Each row below holds a small network's activations on one input, seen along a few directions.
In each table, some parts of the input vary, and every possible input appears once, in random order.
A made-up example of a description, with smaller parts first: line(6) and (point or ring(9) or (values(2) and ring(8))).
Shared parts are said once, and a part with two or three values counts as separate values.

A family of inputs:
row 1: [ 22  23  12   6   4 -10 -17 -13  30   9 -10   2  11 -12 -35]
row 2: [ 43  -7 -22  -6 -13 -28  -9 -21  37  15 -12  15  -5  10 -12]
row 3: [-12  -2   1   7 -10  41 -10  29 -35  12   7  12  14  18  13]
row 4: [ 34  36  -7  -2 -31 -15  -2   2  32  -3   9   1   4  -9  19]
row 5: [-79 -44  15  11  38 -62  57   1   7 -45  34 -26 -32   7  19]
row 6: [ -9   5   8  -6   9  42   1  -6 -36  22 -14 -13   6  15  16]
row 7: [ 16 -14  -2   1 -47   8  24  13  18  -2 -31 -21  -9  -9  36]
row 8: [ 11 -19  19  14  -1  15 -17  24   8 -10 -34 -17   9  -9 -11]
row 9: [  2  25  -4 -22  -3  27 -16 -10 -28  16  18   4   3   2 -16]
row 10: [ -5  26  -1  -5   0  10 -18  -5 -34  32  16   3  18   1  -7]
row 11: [  3  -7   3  -4   9  39 -13  14 -30 -13 -21  10   6 -13  -1]
row 12: [ 29 -15 -31  22   5  -1   5  -3  19   1 -43   9  -7  29  22]
row 13: [ 20   7   2 -21   1  16 -14  -5 -19   2   2  16   7 -24 -39]
row 14: [-71 -15   7   5  37 -83  29 -20  32 -36  79   5 -26  -7  -3]
Question: Describe the family of inputs behind these rows.
Answer: values(2) and (point or line(6))
Question: The inputs of row 10 and row 3 match in every part but the values(2) part. If row 2 is changed in the same way as row 10 into row 3, which row does it become?
Answer: row 12

A family of inputs:
row 15: [ 17  40   5 -37 -28  46  -9   6 -36  48   4  13  19   7  -7]
row 16: [-15  -1   7   3  36 -63  21 -20  12 -40  32  -7 -13 -12 -30]
row 17: [-44 -48  35  26  44  21  13  -9 -15 -40 -54  16  -3  18  29]
row 18: [-36  19   0 -34   7   6  -8  13 -29  40  63   6   6   7  -8]
row 19: [-26  -1  13 -15  37  -6 -28  -9 -40 -20  38   5   0  -4 -62]
row 20: [-27   4 -11  -8   5 -48  32   8  13  10  67 -16  -9 -17  22]
row 21: [ 22 -25 -16  31 -20 -44   1  -5  47 -46 -23 -16 -20 -16 -16]
row 22: [ 14 -12 -30  15 -52 -34  22  11  51   4   6 -18 -18  -4  35]
row 23: [ 56  24 -27   4 -40  32 -11  10  23  41 -28  -6  11   7  33]
row 24: [ 18  35  21 -15   4  36 -43  -1 -30  -8 -30  15  19 -14 -52]
row 25: [-50 -45  16  12   8  41  38  10 -12  19 -15  16  -1  28  74]
row 26: [ 71  11 -14  19  -2  13 -28 -14  14  -9 -60  -8   9  -1 -17]
Question: Describe the family of inputs behind these rows.
Answer: values(2) and (point or ring(5))

A family of inputs:
row 27: [  6  18  13 -11   4  34 -32   1 -33   9 -19  13  17   2 -33]
row 28: [-92 -26  22 -14  57 -50  30  -4 -24 -24  86  -4 -18  -3 -11]
row 29: [  7  25   5 -17 -13  42 -10   9 -26  39   8   4  17  -1 -15]
row 30: [ 21  -2 -24   1 -30 -42  14  -1  37  -9  13 -18 -18 -11   9]
row 31: [ -4   6   8  -3  -4  40  12  10 -11  32 -15   6  13   7  39]
row 32: [-10 -40  -1  28   0   0  11  -2  17 -23 -28   8 -10  14  26]
row 33: [ -3  -8  15   2   6  41  -5  -1 -22   0 -37  27  11  15  19]
row 34: [ -8 -24  -9  21 -11  -3  27   8  29   8 -10  -7  -7   9  50]
row 35: [ 20  -7  -8  15  -6 -40   3 -10  34 -41 -12 -13 -15 -17 -15]
row 36: [ 31  33 -14 -15  -7 -10 -14  -1   3  20  19 -21   4 -11 -25]
row 37: [ 32  26  -6  -7   5 -12 -34 -10  -3 -11  -4   3   5  -4 -44]
Question: Describe the family of inputs behind these rows.
Answer: point or (values(2) and ring(5))
Question: Which other rows does row 35 become when the ring(5) part takes its other values? List them by row number.
Answer: row 27, row 32, row 33, row 37

A family of inputs:
row 38: [ 12  16   6  -3  10  38 -44  -5 -27  -1 -26   4   6  21 -22]
row 39: [-17 -43 -17  22  -6   1  18   4  21  -3  -5  -2  -2  20  38]
row 40: [ 27  26 -18  -5  -1  15 -38   0 -17  24  -3  12  10   7 -23]
row 41: [ 20  34  16  -9  21  40 -19  -9 -20   0 -26  -4  10  -1 -17]
row 42: [ 31  -6 -11  25  -7 -34  19  -3  30 -14   3 -28 -23  -4   6]
row 43: [-17 -25   0  11 -24   3  29  15  32  -4   1  21  -7   2  28]
row 44: [ 24   1   2  27  11 -27  11 -11  18 -35 -26 -13   6  -5  -4]
row 45: [  4   6  29  -2  17  43 -12   0 -24  16 -13   8  22  -1   7]
row 46: [-86 -12  28 -23  39 -38  14   1 -35 -33  93  11 -18 -15 -35]
row 47: [-17 -17  10  14 -18  -3  19   6  15 -35 -37   7 -13   3   5]
row 48: [ 15 -15 -19  28  10 -30 -14  -4  24 -27 -30   3  -8  -2  -4]
row 49: [ 30 -26 -23  17 -13 -42  -9  -1  36 -16   7 -23 -17   9   3]
row 50: [ -9 -14  10   7   7  40 -31  14 -27  15 -17   6  20   7  -1]
row 51: [  4  22   6 -13  11  28   4   9 -23  39  -3   8  14  -8  23]
row 52: [ 21   9 -19 -20 -14   5 -17  10  -8  41   4  -3  10  16 -12]
row 53: [ 11  -6   4  22 -20 -26   0 -10  19 -33 -28   5 -10 -11 -21]
row 54: [ -9  17  16 -22 -25  25  -4  15 -31  31  -3  12  14  -3   3]
row 55: [ 21  18 -16 -36 -38  16  -8   2 -14  18  10  -4   4  -8 -18]
row 56: [ -1 -20   5  13  17  -5  28 -13  19 -33 -37  -1  -3   5  25]
row 57: [-87 -26  13 -16  63 -45   6  -4 -34 -18  83  -5 -10   0 -27]
row 58: [  7  33  23 -14  -7  37 -28   4 -12   2 -26  12   8  -1 -35]
row 59: [  0 -28  -8  17   9   6  38  -1  29  -2   4   8  -9   1  51]
row 60: [ -2 -13 -22  24 -16 -31  12  14  33  10   9 -14  -9  10  35]
row 61: [-10   3  23 -11 -13  45 -15   2 -27  12 -16  15  11  -8 -13]
row 62: [ -3   0 -14   4 -39 -21  19   7  30  -5  15 -10 -20  -8  30]
row 63: [ 11  -3 -11  13 -10 -23  22  -4  29   0  15 -19 -14  -4  50]
row 64: [ -8  11  -7 -15  -3  25 -18  11 -34  33  -5  -3  17  11  17]
row 65: [ 18  -4 -13  14 -31 -37   7   8  48 -17   5 -13 -14 -22 -14]
row 66: [ 40  38  -6 -17   9  17 -12 -20 -18  18  -3  -3  21 -10 -22]
row 67: [ 33  18  -6 -25  -2   9   5  -5  -7  40   6  -3   9   1  -8]
row 68: [-12 -30  -8  12   7  -7   5  -9  17 -28 -41   0 -13  16  20]
row 69: [ 26  41   2 -20 -22  14 -20 -10 -11  23  -1  17  16  -6 -44]
row 70: [-76  -6  26 -20  78 -40  30 -13 -29 -20  90  -1 -11 -13 -21]
Question: Describe the family of inputs behind these rows.
Answer: values(3) and (point or (values(2) and ring(5)))
Question: The inputs of row 38 and row 58 match in every part but the values(3) part. If row 40 is changed in the same way as row 38 into row 58, which row does it become?
Answer: row 69
Question: A walk changes only the ring(5) part. It starts at row 44 and steps to row 56. List the rest of the walk in order.
Answer: row 59, row 63, row 42
Question: Which other rows does row 65 become when the ring(5) part takes its other values? List them by row number.
Answer: row 43, row 47, row 53, row 62
